mobop: [147 129 103 102 116 186  75 160 115 132 112 136 162 105  82  99  67 106
 109 121 106 106 103 130]
zup: [169 130  91 118 108 190  82 163 105 140 102 132 179 101  92 102  88 112
  93 128 116 104  97 121]
bik: [101 114 106 116 162 131 123  79 144 189 104 119 141 112 151 152 145  70
 142 128 125 156 119 169]
nes: [152  88 167 145 100  63 110 156 121 114 132 121 146  92 146 138 155  79
 144 112 116 153 152 178]
memad: [ 61 124 120 178 134 109 134 125  86  86 178  95 139 126  82 142 145 113
  76 138  52 141 128 122]
sos: [144 116 101 104 106 189  79 162 123 131 114 126 168 101  88  98  70 103
 112 120 107 112  98 117]
which: [169 130  91 118 108 190  82 163 105 140 102 132]	zup
which: [144 116 101 104 106 189  79 162 123 131 114]	sos

sukev: [169 143 118 148 139]
nak: [117 120 102 165 147]
zami: [167 190 127 117 119]
which: [143 118]	sukev
which: [117 120]	nak
which: [120 102 165 147]	nak
which: [169 143 118]	sukev
which: [117 119]	zami
which: [127 117]	zami
which: [167 190]	zami

semib: [201  56  57 115  60  54  57  57 199 194 198  65]
dazi: [197 199 194  56 191 198  58  59  62  68 199 200]
ref: [159 194  55 187  56  56  59  64 191 199 196  55]
rufiv: [ 59 198 153 197 200  55 197 199  55 200  59  52]
Semam: [194  59 191 198  58  57 199 197  55  76  57 200]
rukes: [ 59 198 153 197 200  55 197 199  55 200  76  57]
which: [ 55 200  76  57]	rukes
which: [ 59 198 153 197 200  55 197 199  55 200  59  52]	rufiv
which: [ 56  59  64 191]	ref
which: [194  56 191 198  58]	dazi
which: [201  56]	semib
which: [194  55 187  56]	ref
which: [ 56  57 115  60  54  57  57 199 194 198  65]	semib

Ruv: [144  80 178 181 109 179  79  78 195 144]
san: [ 75  98 119 119 178  98 137 117 137 177]
Gapa: [ 79 178 181 109 179  79  78 195 147  88]
tipu: [129  73 174 174 124 183  83  74 164 158]
rize: [ 80 137 117 115 177 117 137 137  98 146]
which: [ 80 178 181 109 179  79  78 195]	Ruv
which: [117 137 137  98]	rize
which: [144  80 178 181 109 179  79  78 195 144]	Ruv
which: [183  83  74 164]	tipu
which: [137 117 115 177 117]	rize
which: [ 73 174 174 124 183]	tipu

Rom: [118 123 118 116 132 129 138 105 123 123 129 139 134 122]
Neb: [121 101 117  98 159 127 127 145 136 132 116 119  52 139]
Soz: [138 104 123  96  97 152 177  95 170 141 150 173 124 141]
Lisag: [125 132 117 144 124 140 153 110 101  91 129 113 117 132]
Dopo: [142 126  96 128 116 156 143 101 119  96 123 161 115 137]
which: [129 113]	Lisag
which: [126  96 128]	Dopo
which: [138 105 123]	Rom

Fafi: [152 106  95 119 124 124  70 121 131 150 174 109 116  70 105 161]
buneg: [101 172 122 119 126  92 108 138 148 169 164 102 123  66  92 119]
lukat: [152 106  95 119 124 124  70 121 131 164 169 143  78  85 119 136]
viki: [152 106  95 124 124  70 121 150 131 119 124 159 114 160 143 160]
Zogot: [104 193 141 101 163  87 124 169 142 132 113  98 168 124 109 111]
which: [152 106  95 119 124 124  70 121 131 150]	Fafi
which: [169 164]	buneg

fosap: [157 156 130 135 144 122 154 127 139 121  98 126 153 143 160 120 124 110
 133 133 110 105 129 133 102 111 126 118 118 114 135  95 136 107 127 115
 148 103  96 113 137 130  92 125 123 133  80 123]
nefi: [121  98 119 154 143 160 177 118 147 110  93 105 162 142 174 132 106 118
 132 125 102  92 125 133 101 109 115 114 126 105 136 105 133 118 130 118
 159  81  97 117 121 123  65 130 123 133 100 123]
nikol: [148 150 106 144 135 134 166 125 146 121  98  98 154 141 187 137  90 118
 116 120 110  92 125 139  88 119 114 118 126  91 132 108 147 120 129 107
 157  90 120 104 121 113  73 133 126 130  88 123]
gub: [147 169 214 127 128 119 154 135 146 150 123 120 154 152 158 155  94 131
 130 129 141 105 125 133 102 133 142 119 126 114 135 105 149 107 129 119
 148 119 131 148 104 140  96 129 123 133 118 123]
zugum: [122 157 146 174 127 135 143 127 154 126 100 127 154 143 138 134 128 118
 132 133 115 123 125 131 102 108 129 118 128 114 135 100 147  95 129 131
 147 118 120 136 121 133  98 121 123 133 118 123]
Dip: [148 157 148 135 135 122 154 127 146 121  98 120 154 143 160 134 106 118
 129 129 110 105 125 133 101 111 126 118 126 110 135 105 147 107 129 118
 148 103 120 124 121 130  91 129 123 133 100 123]
vis: [136 157 195 125 135 116 154 127 154 121  98 120 154 143 135 134 134 118
 132 130 110 127 125 128 102  88 126 118 146 114 135 105 147  94 136 149
 148 111 121 143 121 131  91 120 123 133 138 122]
fili: [180 145 131 125 172 122 196 113 146 109  93  97 174 143 193 127  83 120
 135 120 102  65 125 138 102 111 118 107 125 109 151 111 112 137 130 118
 166  59  66 113 121 125  50 143 123 133  88 123]
pizor: [154 157 178 127 138 122 161 127 146 132 110 120 154 145 161 138  93 124
 132 129 124  98 125 133 102 126 132 118 122 114 135 105 142 110 129 118
 148 103 110 129 117 132  91 131 123 133 100 123]
fetu: [143 157 174 127 135 122 154 127 146 121  98 120 154 143 143 134 129 118
 132 129 110 119 125 132 102  99 126 118 135 114 135 103 147  98 129 134
 148 109 120 131 121 130  91 122 123 133 119 123]
which: [160 134 106 118 129 129]	Dip
which: [118 107]	fili
which: [121  98 120 154 143 160]	Dip
which: [143 157 174 127 135 122 154 127 146]	fetu
which: [160 134 106 118 129 129 110 105]	Dip
which: [120 154 143 143 134 129 118 132 129 110 119]	fetu
which: [107 157  90]	nikol

zuzag: [161 142 130 137 134 147 139 165 140]
baz: [140 151 130 145 182 175 169 138  99]
fero: [162 152 175 158 121 125 133 161 204]
tob: [166 151 143 148 127 148 133 178 186]
kaso: [153 152 179 161 145 130 137 134 170]
Zek: [166 151 143 148 127 147 139 169 140]
which: [161 142 130 137 134 147 139 165 140]	zuzag
which: [161 145 130 137 134]	kaso
which: [162 152]	fero
which: [166 151 143 148 127 148 133 178 186]	tob
which: [133 161]	fero
which: [127 147 139 169]	Zek

Fuzog: [106 122 152 109 140 113 139 108 118 122 122 125]
vun: [ 94  62  63 140 109 115 145 102 134 107 102 118]
nul: [139 126 127 117 119 126 128 131 119 137 124 128]
favi: [111 117 130 149 117 134 106 116 116 152 103 112]
Pim: [124 142 112 124 114 105 121 139 142  99 133 135]
sozat: [105 109 133 156 112 128 105 108 109 159  92 110]
dal: [131 120 114 115 139 129 149 139 142  99 152 148]
fozal: [125 136 132 137 142 123 134 128 124 128 132 130]
piv: [116 106 122 152 109 140 113 139 108 121 122 125]
Mibaz: [111 117 130 149 117 134 106 116 116 152 126 113]
fugup: [133 127 118 129 112 124 118 141 136 147 131 128]
Mur: [120 129 147 128 154 139 144 100 113  95 122 125]
which: [106 122 152 109 140 113 139 108 121 122]	piv
which: [131 120 114 115 139 129 149 139 142  99 152 148]	dal
which: [111 117 130 149 117 134 106 116 116 152 103 112]	favi
which: [119 126 128 131]	nul
which: [105 108 109 159  92 110]	sozat
which: [140 109 115 145]	vun
which: [139 144 100 113  95 122]	Mur

tep: [103 152 117 180 141 128  90 104 124 193 131]
buze: [173 139 135  63 105 149 180 133 172  96 107]
pofus: [134 117 152 115 115 163 139  86 143 141 152]
lut: [121 113 118 128 141 180 147 146  78  48 168]
which: [128 141 180]	lut
which: [152 117]	tep

Bubo: [112 131 112 194 149]
Mut: [ 99 190 145 150 169]
vit: [112 131 152 193 158]
kesu: [152 161  61 197 156]
vetuf: [ 61 161 152 158 193]
which: [ 61 161 152]	vetuf
which: [ 61 161 152 158]	vetuf
which: [152 158 193]	vetuf
which: [131 152 193 158]	vit

Rodov: [170  96 120  87 171 168 111 152 101 205 151  55 115  94 153 186 148 178
 119 202 189  61  51  53 103  72 154 198  49 144  62  73 133  59  72  79
 132 190  82 153 158 156  65 200  50 118 180 207 156 110 175 118]
lav: [ 96 163  62 178 145 126 108 118 193  90 192 118 177  64 207 108 161 165
 154 154 202  53 103  72  51 189 209  61 162 139 117 172 137 178 146 182
 130 186 102 201 152 111 197  91  89 124  71  99 145 187 135 206]
Nen: [ 96 163  62 178 145 126 108 118 193  90 192 118 177  64 207 108 161 165
 154 154 202  53 103  72  51 189  61 202 162 139 117 172 137 178 146 182
  97  95  69  64 177 177  60 157 164  60 162  85 206  92 164 178]
vaba: [ 96 163  62 178 145 126 108 118 178  90 192 118 177  64 137 108 161 165
 154 154 202  53 103  72 180 189 202  61 162 139 117 172 114 178 146 182
 130 186 102 201 152 111 197  91  89 124 108  99 145 187 135 206]
which: [202  61]	vaba
which: [154 202  53 103  72  51 189  61]	Nen
which: [205 151  55 115  94 153 186 148 178 119]	Rodov
which: [209  61 162]	lav
which: [ 96 163  62 178 145 126 108 118 193  90 192 118 177  64 207 108 161 165
 154 154 202  53 103  72  51 189  61 202 162 139 117 172 137 178 146 182
  97  95  69  64 177 177  60 157 164  60 162  85 206  92 164 178]	Nen

Ragar: [ 71 211  62 100 116 133 150  76 139  89 116 103 127  69 139 148 127 137
 170 142  90 138 119 111 144 149 129 135 136 111 108 166 100 188]
Robu: [ 94 137 107 149 155 104 132 129 150  77 104 133  96 130 147  67 107  89
 189  99 127 182 142  86 153 169 111 143  83 122 132 153 110 142]
ropop: [109 155  58 172  95 127 113  98 104 147 105 181  94  86 117 176 128 114
 164 124  85 122  82 113 139 138  81 115 137  95 134 161 130 156]
ledi: [144 160  72 179 173  99 130 172 179 138 142 152 109 117  86 128 176  57
 136 130 104 137 128 132 157 150 161 125 109 131 119 149 136 113]
kodo: [ 83 144  77 174  72 129 113 150 129 121 119 134  96  71 131 136  78  84
 150 120 112 130 102  87 144 135  87 114 124 128 104 164 109 163]
nor: [132 181  98  92 137 122 161 145 158 119 162 143 112  92 140 141  85 113
 168 119  79 144  96  92 112 178  93  85 162 114  76 213  89 164]
which: [ 86 117 176 128]	ropop
which: [129 150]	Robu
which: [ 77 174  72]	kodo
which: [128 176  57 136 130 104 137 128 132 157]	ledi
which: [ 98  92 137 122]	nor
which: [116 103 127  69 139]	Ragar

rubi: [131 123 119 106 111 121 132 117 122 111 125 119]
Sapek: [129 103 128 140 126 140 121 117 146 136 135 118]
bufin: [ 92  91 116 119 111 132 138 150 151 143 168 128]
semov: [134 115 110  75  82 108 133 102 118  89 115 108]
nub: [102 204 136 118 105 108 128 137 198  99  68  88]
Tomar: [125 126 125 131 126 130 127 127 130 129 129 126]
Pabip: [116 131 144 102 114 156 143 106 144 134 126 142]
tigur: [129 129 126 129 130 130 126 132 129 128 130 128]
Nera: [113 167 129 126 115 122 127 134 158 110 100 111]
kupe: [139 140 107 132 168 156 107 187 122 117 162 157]
Gikun: [ 92  91 140 119 111 132 138 150 151 143 168 128]
zikin: [132  52 128 162 120 163 106  94 187 154 146  96]
which: [126 125 131 126]	Tomar
which: [ 52 128 162 120 163 106]	zikin
which: [162 157]	kupe
which: [ 91 116]	bufin

gep: [135 125 137 129]
til: [135 125 137 127]
vemul: [204  94 150 124]
raz: [130 110 139 135]
mis: [189 120 130 136]
fabe: [199 101 144 127]
gog: [109 139 135 127]
nuz: [129 137 132 129]
rak: [123  91 144 141]
which: [150 124]	vemul
which: [129 137 132]	nuz
which: [109 139 135 127]	gog
which: [110 139 135]	raz

nule: [121 143 100 121 101 141  93 116 120 100 137 106 157 142 134 126 176  88
 131 150 125 135 131 151 125 133 115 108 134 135 145 160 176  97  63 111
 156  93 197 157 115 103 112 128 162]
gora: [134 173 132 143 103 103  95 102 124 118 134 133 167 154 161 133 169 103
 130 154 115 140 121 157 121  98 105 100 142 118 139 145 169 107  82 104
 136  84 192 138 127 135  91 106 176]
pev: [124 129 132 143 103 103  95 102 124 118 134 133 165 154 161 133 169 103
 130 154 115 140 121 157 121  98 105 100 142 118 139 145 169 107  82 123
 136  84 192 138 127 135  91 106 176]
bef: [ 99 132 110 111 117  68 113 124 114 115 120 161 160 138 152 127 156 135
 133 145 115 122  99 113 153 116 120 140 137 122 140 145 121 143 103 121
 101 125 151 135 149 164 127 129 154]
which: [127 129]	bef
which: [121 143 103 121 101]	bef
which: [133 115 108 134 135 145 160]	nule
which: [100 137]	nule
which: [ 63 111 156  93 197 157 115]	nule
which: [114 115 120]	bef

Zep: [133 124  72 116 114  81  83  78  95  74 125 107 132 163 118  89 130 124
 121 113 120 140 139 163 109 157 152  99 102 146 195 144 152 125 113 127
 122 126  95 132 104 111]
rizu: [163 109 157 152  99 102 144 195 147  88 168 105  96 124 195 168 107 176
 162 185 150 171 130 148  94  97 143 146  51 146 170 152 136 170 108 161
 125 119  97 154 112  88]
negu: [176 177  84 103  60  88  51 130 101 129 112 149 101 178  86 115 125 104
  91  67  92  92 123  99 112 172 145  84 136 135 178 117 136  96 110 131
 175 165 167 116 180 160]
which: [131 175 165 167]	negu
which: [132 163 118  89 130 124 121 113 120 140 139]	Zep
which: [ 99 102 144 195]	rizu
which: [163 109 157 152  99 102 144 195 147  88 168 105  96 124 195 168 107 176
 162 185 150 171 130 148  94  97 143 146  51 146 170 152 136 170 108 161
 125 119  97 154 112  88]	rizu
which: [ 95  74 125 107 132 163 118  89 130 124 121]	Zep
which: [163 109 157 152  99 102 146 195]	Zep

Ner: [ 66 178  64 178  79 140 192]
gos: [165 197  64 178  79 140 199]
buguz: [ 79 178 197 140  64 165  71]
which: [197 140]	buguz
which: [140 199]	gos
which: [ 79 178 197 140  64 165]	buguz
which: [165 197  64 178  79 140]	gos
which: [165 197  64]	gos
which: [ 66 178  64 178  79 140 192]	Ner

